Each row below holds a small network's activations on one input, seen along a few directions.
Each table varies a few parts of the input and shows all the possible inputs, shuffled.
Descriptions start from the smaller parts, as in this example, which fits no table here: one of 4 places along a line, together with either a single point or (one of 2 separate values, together with one of 5 places around a ring) or one of 11 places around a ring.
Shared parts are said once, and a part with two or three values counts as separate values.
In the rows, 128 means zero.

Other details of the inputs shift rows strongly along two fixed directions, in all tables alike. That doesn't count.
To show where, the next rows are all for the same input, with only those details redrawn:
[ 86 122 131 149 124 132 170 181 126 114 145 131]
[170 153 123  80 107 146  92 122 129 144 123 144]
[162 149 122  83 105 146  99 130 127 143 125 145]
[100 127 129 138 122 134 157 172 127 119 141 133]
[125 133 123 106 105 142 130 163 120 135 133 144]
[118 153 146 179 172 120 158 116 165  93 145 102]
[131 138 126 110 113 140 127 151 127 131 133 139]
[100 128 130 139 123 134 157 170 128 118 141 132]

A family of inputs:
x1: [ 88 106 122 157 110 115 170 171 100 100 155 130]
x2: [166 138 113  87 108 121 113 121 120 165 125 140]
x3: [193 150 119 118 164 117 107  57 161 142 111  99]
x4: [114 113 132 120 103 134 141 144 141 135 131 153]
x5: [131 114 121 123 124 116 152 155 111 153 128 137]
x6: [120 130 114 101 111 144 133 158 124 131 125 139]
x7: [170 151 134 120 150 129 105  55 184 121 116 126]
x8: [163 116 104  92 100 137 102 118 102 128 119 132]
x9: [138 141 124 157 153 112 138  88 140  86 140 104]
x10: [179 159 119 118 161 111 116  63 159 137 120 107]
x11: [120 126 156 186 171 116 162 102 177 103 133 119]
x12: [ 83 131 120 127 122 156  91 138  90 162 123 139]
x13: [150 112 135 110 114 142 121 119 143 144 107 145]
x14: [ 72 134 152 197 176 104 110  85 127 111 138  94]
x15: [128 126 131 121 122 140 138 163 119 132 127 140]
x16: [174 128 119  96 102 130  98 118  97 131 126 145]
x17: [171 154 123  80 107 146  91 121 130 144 123 144]
x18: [151 144 142 150 162 135 134 109 153 113 119 107]
x19: [ 37 100 132 176 129 140 135 145 110 148 130 142]
x20: [170 136 113  78 115 154  94 121 132 144 107 133]
x21: [116  97 121 117 113 142 141 141 144 136 115 141]
x22: [121 100 122 100 103 120 121 150 114 125 118 128]
x23: [149 132 134 162 171 108 156 100 149 130 121  99]
x24: [100 131 156 184 162  88 160 117 157  79 150  97]
x25: [168 148 157 144 164  98 106  72 157 100 127 105]
x26: [109 113 126 107 108 111 130 148 119 114 129 130]
x27: [ 82 116 116 145 114 137  99 126  68 143 136 134]
x28: [130 104 120 130 107 129 140 151  93 118 127 131]
x29: [129 103 136 107 104 118 124 152 108 127 116 132]
x30: [ 48 108 119 169 141 123 147 151  86 163 137 123]
Question: Changing only one part turns x13 into x29. The same change can be made to x21. Which row results?
Answer: x22
Question: Describe the family of inputs behind these rows.
Answer: one of 5 separate values, together with either a single point or one of 5 places around a ring
Question: Start at x17 and move only the place on the ring of 5, one step at a time. The first step leads to x6. Which rows follow, in order?
Answer: x20, x18, x15
Question: Which other rows does x27 become when the choice among 5 separate values takes its other values? List them by row number.
Answer: x12, x14, x19, x30
